Each row below holds a small network's activations on one input, seen along a few directions.
In each table, some parts of the input vary, and every possible input appears once, in random order.
Descriptions start from the smaller parts, as in this example, which fits no table here: one of 6 places along a line, together with either a single point or one of 11 places around a ring or (one of 3 separate values, together with one of 5 places around a ring).
Shared parts are said once, and a part with two or three values counts as separate values.
In the rows, 100 means zero.

Other details of the inputs vary at random and push rows far along two fixed directions, the same in every table; ignore that.

Rows:
row 1: [137,127,158,79,111,65,125,113,111,87,132,69,91,70]
row 2: [82,105,76,98,104,93,98,92,98,85,100,108,102,108]
row 3: [54,81,60,60,89,118,121,90,88,115,87,168,126,150]
row 4: [72,142,94,69,110,120,122,98,103,100,76,79,115,99]
row 5: [75,153,79,36,92,111,118,91,72,93,70,78,126,105]
row 6: [117,126,136,87,117,90,112,121,121,102,109,77,98,85]
row 7: [81,84,35,130,98,122,66,81,86,103,86,125,103,121]
row 8: [82,97,81,114,97,127,99,99,96,110,85,95,104,94]
row 9: [47,100,33,94,107,125,106,86,83,84,66,116,117,128]
row 10: [96,79,80,119,116,92,93,111,104,86,102,115,97,114]
row 11: [110,78,137,65,106,100,136,112,103,113,121,140,105,121]
row 12: [72,166,103,47,97,114,121,88,98,95,83,72,114,90]
row 13: [88,98,62,83,62,96,79,71,72,104,83,107,112,100]
row 14: [120,30,86,184,105,95,44,104,112,109,133,127,79,106]
row 15: [103,107,114,103,121,106,99,115,115,97,101,92,97,101]
row 16: [126,84,107,112,115,79,82,114,102,99,118,99,99,107]
row 17: [97,132,93,61,73,101,110,98,70,107,86,76,117,82]
row 18: [121,115,97,91,102,104,104,106,86,104,93,86,103,90]
row 19: [123,63,127,162,137,97,76,110,139,102,136,103,79,101]
row 20: [49,105,34,90,98,118,93,76,79,79,76,120,113,128]
row 21: [93,112,113,98,87,113,106,84,112,109,89,87,96,75]
row 22: [59,135,58,57,57,113,99,66,78,105,62,98,119,93]
row 23: [93,128,96,60,104,98,126,104,81,80,87,85,111,99]
row 24: [77,51,48,160,98,126,58,82,94,108,100,125,97,117]
row 25: [54,122,60,82,104,118,115,79,91,84,79,101,112,111]
row 26: [51,80,64,63,95,131,123,90,89,112,84,168,123,151]
row 27: [120,67,114,123,103,67,90,114,102,92,115,107,91,118]
row 28: [72,80,40,117,83,118,72,93,78,107,80,118,111,115]
row 29: [82,168,94,61,93,123,131,83,96,109,76,68,112,75]
row 30: [131,140,121,76,91,84,111,98,93,108,110,71,102,71]
row 31: [50,81,50,121,95,110,87,74,95,91,80,123,105,140]
row 32: [76,48,53,143,100,91,68,99,98,91,91,138,98,148]
row 33: [120,69,129,131,106,74,88,104,109,88,126,104,82,112]
row 34: [117,37,85,175,126,86,43,105,123,100,135,131,83,124]
row 35: [94,115,106,79,83,72,106,89,89,90,102,92,104,110]
row 36: [104,71,120,134,115,91,96,117,120,90,106,109,84,117]
row 37: [53,76,50,119,100,114,93,88,95,91,71,123,107,143]
row 38: [150,146,163,79,105,88,125,110,109,106,121,56,89,54]
row 39: [116,150,164,63,121,95,151,127,122,84,104,60,92,65]
row 40: [138,75,126,119,122,69,99,124,108,86,128,98,88,96]
row 41: [142,77,178,73,111,76,141,128,121,119,145,128,93,102]
row 42: [101,111,89,68,69,94,100,91,78,106,79,92,112,87]
row 43: [81,106,97,100,90,84,100,91,105,92,98,103,98,116]
row 44: [69,116,26,95,82,116,80,73,76,106,74,114,117,115]
row 45: [125,84,145,127,108,104,105,114,130,111,104,87,82,69]
row 46: [117,29,90,187,111,108,46,105,113,106,130,126,76,107]
row 47: [119,24,89,185,116,111,52,118,111,106,120,127,79,110]
row 48: [139,47,128,155,105,85,72,119,128,110,119,112,76,85]
row 49: [149,109,146,119,118,88,108,129,126,112,119,79,84,68]
row 50: [96,84,29,108,89,103,72,89,65,106,82,120,116,123]
row 51: [104,119,98,105,112,119,114,106,107,111,87,85,101,85]
row 52: [70,96,38,87,75,123,83,85,55,101,71,107,121,115]
row 53: [114,82,144,134,114,83,98,110,130,90,123,99,76,104]
row 54: [79,153,110,50,70,116,121,80,95,103,71,75,107,70]
row 55: [132,144,148,86,114,106,130,123,118,108,100,64,91,61]
row 56: [131,85,146,121,104,100,99,118,126,106,105,91,80,71]
row 57: [142,138,168,77,86,79,118,110,104,110,128,52,93,49]
row 58: [95,158,118,27,68,107,134,92,78,102,66,64,115,67]
row 59: [139,53,125,148,129,76,81,113,114,82,142,110,77,102]
row 60: [107,95,120,97,101,83,109,110,98,88,100,94,95,112]
row 61: [142,106,158,107,121,80,98,114,119,97,136,76,85,81]
row 62: [97,105,77,90,96,87,79,87,85,97,106,101,111,113]
row 63: [80,94,125,66,110,122,150,105,117,119,103,139,112,120]
row 64: [89,155,105,48,70,111,119,84,71,103,87,65,115,73]
row 65: [140,105,156,95,88,86,103,101,110,104,117,76,84,62]
Each input here is: one of 5 places along a line, together with either a single point or (one of 2 separate values, together with one of 6 places along a line).
- Changing only the place on the line of 5 turns row 38 into row 44. The same change can be made to row 18. Which row results? => row 49
- Changing only the place on the line of 5 turns row 59 into row 1. The same change can be made to row 64. Which row results? => row 57
- Change only the choice among 2 separate values in row 2. List by row number the other rows that result. => row 10
- Start at row 54 and move only the place on the line of 6, one step at a time. The first step leads to row 46. Which rows follow, in order? => row 7, row 12, row 20, row 53
- Change only the place on the line of 6 in row 8. List by row number the other rows that result. => row 4, row 9, row 37, row 45, row 51
- Start at row 63 and move only the place on the line of 5, one step at a time. The first step leads to row 26. Which rows follow, in order? => row 3, row 11, row 41
- Change only the choice among 2 separate values in row 4. List by row number the other rows that result. => row 19

Rows:
row 66: [102,73,65,125,102,99,70,94,90,99,104,116,101,113]
row 67: [117,76,118,119,107,98,95,109,116,110,113,113,91,100]
row 68: [89,123,81,77,88,102,101,88,85,97,84,88,111,95]
row 69: [128,123,173,87,115,93,137,123,128,99,116,71,85,65]
row 70: [135,81,143,117,116,84,105,124,116,103,127,98,87,93]
row 71: [121,135,153,88,106,96,120,111,119,104,109,61,91,65]
row 72: [86,127,81,80,91,111,102,90,87,100,86,89,111,95]
row 73: [115,80,93,123,103,91,81,102,99,100,111,104,95,99]
row 74: [109,123,131,73,98,93,126,110,101,100,99,82,102,89]
row 75: [79,125,84,85,88,111,101,90,90,99,80,84,107,93]
row 76: [105,129,107,80,92,97,111,98,94,100,96,80,102,84]
row 77: [98,66,73,118,107,102,82,103,90,99,103,127,103,127]
row 78: [92,79,69,128,100,108,75,93,94,103,99,110,99,111]
row 79: [81,117,89,72,84,111,112,93,93,107,80,102,110,100]
row 80: [109,81,96,131,102,98,81,100,104,100,106,101,93,98]
row 81: [105,81,98,132,104,100,82,100,106,102,106,99,91,99]
row 82: [109,74,102,116,109,95,92,109,102,99,107,112,97,113]
row 83: [99,73,68,130,100,100,70,92,93,97,98,114,96,114]
row 84: [101,82,102,117,114,92,94,105,113,96,109,114,95,116]
row 85: [99,123,115,71,92,104,122,101,101,111,95,96,106,90]
row 86: [79,120,87,72,102,115,120,95,92,98,86,103,112,104]
row 87: [137,81,160,130,124,76,107,124,137,99,134,96,77,91]
row 88: [102,82,101,117,112,91,96,106,110,97,112,115,95,116]
row 89: [84,112,90,77,85,109,111,92,94,108,84,106,110,103]
row 90: [90,70,77,113,97,100,86,91,91,99,107,128,102,123]
row 91: [95,79,68,127,98,105,75,93,92,100,99,112,101,110]
row 92: [80,111,93,75,86,102,111,87,89,98,92,104,109,107]
row 93: [85,120,83,89,87,109,98,91,89,97,82,87,107,93]
row 94: [112,84,116,117,120,90,98,111,117,98,119,111,92,110]
row 95: [84,119,88,69,91,112,113,93,92,109,86,107,114,103]
row 96: [80,114,87,79,99,113,118,95,92,98,88,105,109,105]
row 97: [113,75,121,116,107,91,95,104,111,100,120,111,91,105]
row 98: [118,126,161,74,99,88,130,111,115,99,115,76,92,74]
row 99: [102,124,130,77,108,104,130,107,111,98,99,86,99,85]
row 100: [84,75,75,118,105,98,85,98,102,93,97,122,100,126]
row 101: [112,80,95,129,101,94,79,102,101,97,104,101,89,98]
row 102: [97,74,67,124,95,98,70,94,90,96,96,111,99,109]
row 103: [87,124,82,81,85,102,103,88,85,97,82,88,107,95]
row 104: [94,76,69,131,105,109,71,94,96,102,102,113,99,113]
row 105: [151,78,153,137,115,75,91,120,125,102,134,85,76,74]
row 106: [83,113,91,72,92,105,110,89,88,99,96,107,111,109]
row 107: [90,127,80,77,90,106,102,90,85,98,86,90,109,97]
row 108: [77,118,88,75,95,112,120,93,93,97,82,100,109,103]
row 109: [83,116,89,71,89,105,113,99,85,97,81,96,112,106]
row 110: [100,130,110,84,95,104,109,97,99,99,92,77,103,83]
- Changing only one part turns row 81 into row 75. The same change can be made to row 89. Which row results? => row 79
- What is each input in this table made of? => one of 5 places along a line, together with either one of 4 places along a line or one of 5 separate values
- Change only the place on the line of 5 in row 91. List by row number the other rows that result. => row 72, row 80, row 93, row 110
- Start at row 69 and move only the place on the line of 5, one step at a time. The first step leads to row 108. Which rows follow, in order? => row 99, row 96, row 86
- Change only the choice among 5 separate values in row 84. List by row number the other rows that result. => row 67, row 82, row 97, row 99

Rows:
row 111: [104,120,118,75,88,82,118,106,88,101,97,84,103,92]
row 112: [130,32,123,166,113,83,68,107,123,96,139,123,72,106]
row 113: [123,98,106,98,102,92,95,102,92,106,112,106,104,95]
row 114: [102,122,114,77,112,112,129,108,102,99,91,88,103,90]
row 115: [51,78,19,102,102,113,82,82,74,82,72,134,119,146]
row 116: [129,81,111,116,107,71,87,109,99,98,130,105,93,105]
row 117: [123,95,101,147,108,97,68,100,108,94,105,70,84,77]
row 118: [46,87,31,104,96,116,81,81,80,91,77,131,115,149]
row 119: [110,80,120,126,110,89,94,106,126,100,113,111,86,103]
row 120: [100,117,123,74,86,110,111,96,98,108,98,87,101,80]
row 121: [82,135,106,68,101,117,126,102,105,108,93,82,106,90]
row 122: [96,126,114,80,93,113,120,99,117,111,90,91,102,82]
row 123: [104,130,114,65,82,105,120,101,86,105,82,88,114,85]
- What is each input in this table made of? => either a single point or (one of 2 separate values, together with one of 6 places along a line)
- Change only the place on the line of 6 in row 118. List by row number the other rows that result. => row 111, row 112, row 115, row 116, row 119
